A small network was shown many inputs. Here are its activations along a few directions, one row for each input.
In each table, some parts of the input vary, and every possible input appears once, in random order.
A made-up example of a description, with smaller parts first: ring(8) and (point or ring(11) or (values(2) and line(6))).
Shared parts are said once, and a part with two or three values counts as separate values.
In the rows, 128 means zero.

Table:
r1: [135 133 128 128 137 114 129 140 125 122 116 128 149 147 140 152 132]
r2: [109  89  82  15  48 159 123 123 134 182 145 120 102  57 153 102 133]
r3: [140 154 133 150 140 137 128 104 140 116 131 131 112 131 110 104 116]
r4: [153 155 120 131 129 117 126 128 145 115 125 123 145 144 114 139 115]
r5: [161 169 123 134 123 133 130 121 157 123 125 117 139 139 110 124 115]
r6: [124 121 136 143 150 107 123 118 117 105 131 151 126 133 121 127 125]
r7: [116 119 148 154 150 131 131 137 108 132 122 134 120 140 139 129 142]
r8: [132 134 144 160 135 129 140 154 132 128 124  99 160 147 119 155 131]
r9: [115 116 136 145 151 118 125 123 108 115 122 145 120 139 136 130 137]
r10: [112 117 151 174 148 135 138 138 114 123 131 116 130 139 117 132 136]
r11: [143 138 129 127 134 106 127 137 134 113 126 133 152 142 125 147 121]
r12: [ 82  75  89  46  66 158 115 104 123 172 147 140  70  47 154  80 135]
r13: [136 135 141 136 136 128 135 156 125 138 116 116 147 149 142 151 138]
r14: [132 139 132 147 145 119 122 108 129 108 130 139 119 137 113 118 118]
- Changing only one part turns r11 into r6. The same change can be made to r1. Which row results? => r9
- What is each input in this table made of? => values(2) and (point or line(6))
- Which other rows does r14 become when the values(2) part takes its other values? List them by row number. => r4

Table:
r15: [103 119 138 208 184  72 105 146 117  78 106 134 177 174 111 200 122]
r16: [120 109 122  65 126 109 125 143 101 170 117 182 121 124 179 135 154]
r17: [154 125  75  52 108 105  97  92 156 126 141 159 100  99 134 110  90]
r18: [176 195 166 178 160  93 135 118 172  86 130 138 149 164  92 112 107]
r19: [187 207 144 129 127 109 134 121 172 103 131 117 156 171  80 122 100]
r20: [ 61  70 147 156 163 109 124 117  69  94 140 129 113 125 123 132 139]
r21: [ 89  67 138 103 140  86 105 140  72 104 145 164 125 111 128 145 149]
r22: [142 148  67  57  77 123 109  89 166 129 129 126  97 104 135 106  82]
r23: [187 195 116  97 121 149 144 154 134 152 102  77 199 163 154 181 138]
r24: [141 115 113  99 168 105 114  94 109  81 135 204  85 104 117 101 117]
r25: [153 123 100  63 127 100 111  96 133 114 139 194  90 100 124 114  95]
r26: [165 171 175 189 164 118 139 178 134 126 115 110 148 183 151 158 127]
r27: [141 145 132 219 182  89 118 151 112 102  82 149 136 200 162 184 148]
r28: [ 98  98  97 107  61 166 152 155 158 147 148  85 130  80 117 135 144]
r29: [108 142 116  94  92 187 135 149 153 176 109  90 112  98 159 122 156]
r30: [ 92  91 145 159 170 135 131 126  71 123 104 147  84 161 160 112 160]
r31: [201 205  86  82 103 117 124  95 169 114 121  89 164 175  87 144 102]
r32: [178 188 162 141 142 138 146 180 138 139 117  95 170 174 146 165 128]
r33: [ 89  83 153 188 133 156 155 123 115 163 163  85 112  89  89 112 129]
r34: [119  69 105  59  80 102 109 142 130 137 150 137 156  89 155 144 135]
r35: [161 144 145 140 128 122 154 186 146 117 138  90 206 162  92 172 109]
r36: [ 89  95 161 173 161 162 134 113  88 139 117 133  85 161 159 109 154]
r37: [116 131 104  55  88 142 134 140 138 176  94 111 134  99 190 131 139]
r38: [111  93 126 106 158 105 121 147  68 139 108 180  97 142 162 123 168]
r39: [116 109 179 180 141 186 131 123 114 185 118  99  85 118 130  97 145]
r40: [128 170 117 144  90 166 114  98 155 141 151 119  83  99  88  60 109]
r41: [112  85  95  65  54 123 134 143 141 143 129 106 154  83 154 143 126]
r42: [111  70 127  69  97  88 108 143 102 131 148 166 143  96 140 151 136]
r43: [ 57  75 156 173 154 132 143 108  85 114 155 114 113 124 119 128 133]
r44: [124 168  76  99  69 159 109  99 173 134 142 109  88 105 106  87 107]
r45: [116 129 159 138 112 197 135 149 137 186 116  92  92 105 139 107 150]
r46: [127 151 144 187 127 162 116  73 133 139 154 129  95 100  90  44 112]
r47: [109 135 142 172 159 148 129  63 114  90 142 168  92 122 116  72 120]
r48: [159 164 132 203 191  76 119  91 159  54  97 178 142 162 108 146 126]
r49: [124 111 105  53 114 122 118 140 126 177 116 147 138 110 194 129 151]
r50: [177 143 101 100  94 137 151 163 144 125 121  78 230 158  99 189 120]
r51: [135 137 164 184 163  99 144 179 140 107 138 101 187 165  98 167 105]
r52: [101  93 131 150  89 168 160 154 138 163 152  82 113  77  91 122 136]
r53: [115 123 131 154 175 128 126  71 106  69 133 179  89 114 115  81 122]
- What is each input in this table made of? => values(3) and (line(4) or ring(9))
- Changing only the values(3) part turns r52 into r45. The same change can be made to r28. Which row results? => r29
- Which other rows does r24 become when the values(3) part takes its other values? List them by row number. => r21, r38
- Which other rows does r50 become when the line(4) part takes its other values? List them by row number. => r15, r35, r51

Table:
r54: [147 143 141 133 139 128 158 210 103 172  94  95 185 197 168 191 160]
r55: [132 112  89  38  96 137 117  88 127 145 155 166  67  79 142  72 118]
r56: [146 152  78  28  43 118 114 128 173 136 138 128 105  81 141  92  97]
r57: [149 156 140 156 123 138 145 160 140 126 131  87 167 157  89 153 133]
r58: [175 188 116 168 175  96 123  79 153  69 117 167 142 153  98 120 101]
r59: [156 158 130 184 182  94 118  84 136  76 121 187 128 152 108 115 111]
r60: [ 95  93 169 198 199  84 129 142 102  94 139 162 120 153 136 148 130]
r61: [121 113 177 171 131 139 160 168  98 127 136 108 148 130 105 145 147]
r62: [123 128 159 188 163 148 124 107 117 109 126 149  81 132 116  87 144]
r63: [140 132  77  55  57 125 110 156 180 162 128 102 143  88 126 141 102]
r64: [109  86 148 131 112 146 150 150 108 155 135 106 150  97 131 126 138]
r65: [ 52  45  91  79 109 130 116  85  70 132 127 145  68  93 155 112 149]
r66: [124 128 146 198 189  87 112 102 120  84 119 189 107 155 109 111 136]
r67: [165 138 173 113 174  90 134 201  92 132  86 123 199 227 173 210 141]
r68: [148 136 130 108 121 152 120  76 134 148 141 145  78  98 136  67 116]
r69: [ 70  67 136 156 138 151 113 103  87 143 139 130  77 111 155 103 142]
r70: [147 161 146 166 161 156 133  91 144 112 127 146  98 131 108  92 125]
r71: [182 186 111 148 148  93 117 132 150  82 117  95 187 183  86 177  93]
r72: [ 52  52 107  86 124 139 127 117  86 137 144 138 115  88 150 118 155]
r73: [136 110 176 171 175  87 142 152 103  92 140 140 161 149 118 164 125]
r74: [ 68  72 141 149 138 151 128 130  88 149 137 118 111 105 150 112 147]
r75: [ 78  97 161 212 165 143 123 128  92 118 120 139  70 134 139 112 138]
r76: [173 145 146 154 161  90 126 145 128  86 129 114 184 169  95 176 111]
r77: [ 96  84  97  55 103 134 109  94  95 140 146 162  69  85 133  83 148]
r78: [109 105 138 128 128 151 109  95 103 151 132 145  78 102 129  79 139]
r79: [127 101 101  54  93 130 135 190 134 161  82 114 177 105 221 208 181]
r80: [140 137  84  29  68 140 116 111 151 140 157 163  88  82 133  88 105]
r81: [120 107 104  62  69 130 118 160 148 154 138 122 155  85 119 141 137]
r82: [163 193 130 149 156 152 134  82 167 108 124 128 112 135 103  99 110]
r83: [136 128 132 122  82 147 138 154 147 162 141  89 165 118 114 145 128]
r84: [160 149 103 110  76 140 130 135 183 165 136  72 152 122 117 144  99]
r85: [ 82  97 162 199 175 143 138 153  94 122 135 127 104 128 137 123 139]
r86: [ 86  91 163 215 189  78 115 118 104  93 123 176  89 159 138 139 132]
r87: [148 174 121  88 105 150 112  89 155 156 140 133  99  98 122  87 104]
r88: [ 93  59 122  67  79 145 149 139 109 137 141 138 150  80 136 149 147]
r89: [158 207 120 145 119 151 145 108 178 110 117  92 140 160  95 116 109]
r90: [172 202 111 155 147  98 121 107 156  67 116 130 174 174  92 133  99]
r91: [154 193 114 146 122 131 146 140 169 131 117  57 162 161  86 153 110]
r92: [156 169 112  98  75 146 126 113 179 147 138  99 130 122 121 100 105]
r93: [135 128 120 108 108 132 143 198 117 190  88  94 184 144 193 190 168]
- Changing only one part turns r57 into r81. The same change can be made to r82. Which row results? => r80
- Changing only one part turns r67 into r93. The same change can be made to r90. Which row results? => r92
- What is each input in this table made of? => line(4) and (point or ring(9))
- Which other rows does r85 become when the line(4) part takes its other values? List them by row number. => r60, r72, r74

Table:
r94: [ 95  82 101  54  93 146 115 112 107 165 125 146  90  79 174 102 151]
r95: [ 80  64 105  57  79 153 121 133 110 179 139 131  85  65 167 106 148]
r96: [148 146 153 177 189  88 130 144 111  81 106 157 151 191 132 167 134]
r97: [133 141 164 203 197 110 128 125 106  99 113 155 123 171 120 134 138]
r98: [131 149 166 208 172 126 130 119 120 101 130 136 117 154 101 111 126]
r99: [128 149 127 144 102 173 141 125 154 149 130  85 123 118 110 110 126]
r100: [ 73  56 107  62  76 153 122 144 103 188 136 128  84  67 173 115 151]
r101: [157 141 106  99  96 122 133 149 152 138 125 107 170 127 128 159 121]
r102: [147 132 121 113 120 111 131 163 139 126 121 116 180 142 135 174 127]
r103: [185 179 103  94 111 100 122 123 165 119 122 124 163 150 120 146 102]
r104: [155 155 137 136 158  86 126 145 132  93 111 142 167 169 127 167 124]
r105: [111 126 159 187 132 166 147 131 134 144 136  89 120 123 111 111 132]
r106: [105  94  98  53  88 142 120 111 120 158 138 148 100  77 158 103 139]
r107: [174 168 118 109 134  91 121 138 153 105 116 137 170 163 125 160 111]
r108: [ 86  88 114 147 177  89  91  28  98  60 149 230  34  92 108  55 110]
r109: [159 189 121 147 123 153 130  99 165 124 130 110 115 135 101  97 102]
r110: [112  97  96  54  83 139 126 120 128 151 143 141 108  79 141 101 127]
r111: [174 187 106 111 107 129 124 112 170 124 131 108 140 141 104 119 100]
r112: [ 94 103 176 200 154 142 139 143 101 132 137 105 127 139 113 126 141]
r113: [126 118 139 137 144 103 136 169 114 119 115 116 178 152 140 183 140]
r114: [ 94  95 174 195 180 125 135 149  79 126 120 125 134 160 134 149 152]
r115: [144 171 150 192 152 148 134 106 147 114 131 119 110 139  99  96 114]
r116: [142 149 111 113  89 151 134 138 158 144 132  89 145 121 110 130 123]
r117: [131 115  92  39  71 150 123 109 143 152 152 130 103  70 121  95 115]
r118: [116 106 156 171 173 105 141 168  91 111 113 126 165 175 147 183 147]
- What is each input in this table made of? => point or line(6) or (values(2) and ring(9))
- Which other rows does r109 become when the values(2) part takes its other values? List them by row number. => r99
- A walk changes only the line(6) part. It starts at r100 and steps to r95. List the rest of the walk in order. => r94, r106, r110, r117

Table:
r119: [100 102 161 186 160 129 128 132  99 129 127 135 106 139 132 121 142]
r120: [157 151  77  31  61 138 116 124 165 163 129 124 124  93 144 115 113]
r121: [122 101  86  42  69 133 122 145 135 166 120 117 142  96 166 147 141]
r122: [163 179 125 173 166 100 122  97 146  72 123 142 137 172  94 131  99]
r123: [137 151 114 116 110 154 127  92 145 126 139 124  97 112 106  83 114]
r124: [104  96 113  89 116 133 114  85 119 130 149 169  77  74 128  77 122]
r125: [191 189 126 145 139  94 130 147 164  93 120 115 187 175  93 168 101]
r126: [ 81  64 106  69  97 126 122 143  98 154 130 132 119  92 165 142 151]
r127: [108 105 157 159 149 131 138 163  99 146 121 106 147 147 142 157 147]
r128: [143 168 130 159 130 139 125  97 150 110 134 115 117 141  94 101 107]
r129: [132 128 163 167 180 103 135 164  96 112 110 134 165 181 141 175 147]
r130: [108 115 132 146 135 149 125  94 121 124 139 146  83 100 113  84 130]
r131: [134 148 147 196 189 100 120  96 126  76 118 164 114 160 113 122 120]
r132: [168 154 147 148 150 100 141 169 127 109 112 113 201 181 126 185 132]
r133: [129 118 116  96  95 148 141 158 137 159 121  95 155 118 149 153 140]
r134: [ 76  60 119  92 114 124 117 118  95 137 146 161  88  81 149 105 140]
r135: [ 85  82 141 147 137 141 131 129  97 138 136 142  92 107 136 111 145]
r136: [158 168 104  86  83 151 135 138 172 150 132  99 140 115 124 124 115]
r137: [120 123 167 192 193  98 126 133 100  95 112 161 122 171 137 141 140]
r138: [142 137 142 136 120 133 146 168 137 146 120  86 181 147 135 166 134]
r139: [115 135 146 187 156 136 123  98 124 113 132 139  98 127 107  97 127]
r140: [140 133  94  58  91 138 113  81 142 137 145 149  87  87 125  76 106]
r141: [ 93  84 133 122 123 143 137 154 100 154 126 113 127 117 150 148 151]
r142: [167 183 127 129 107 132 138 147 176 133 131  91 166 142 105 143 107]
- Changing only one part turns r133 into r121. The same change can be made to r130. Which row results? => r124
- What is each input in this table made of? => line(4) and ring(6)
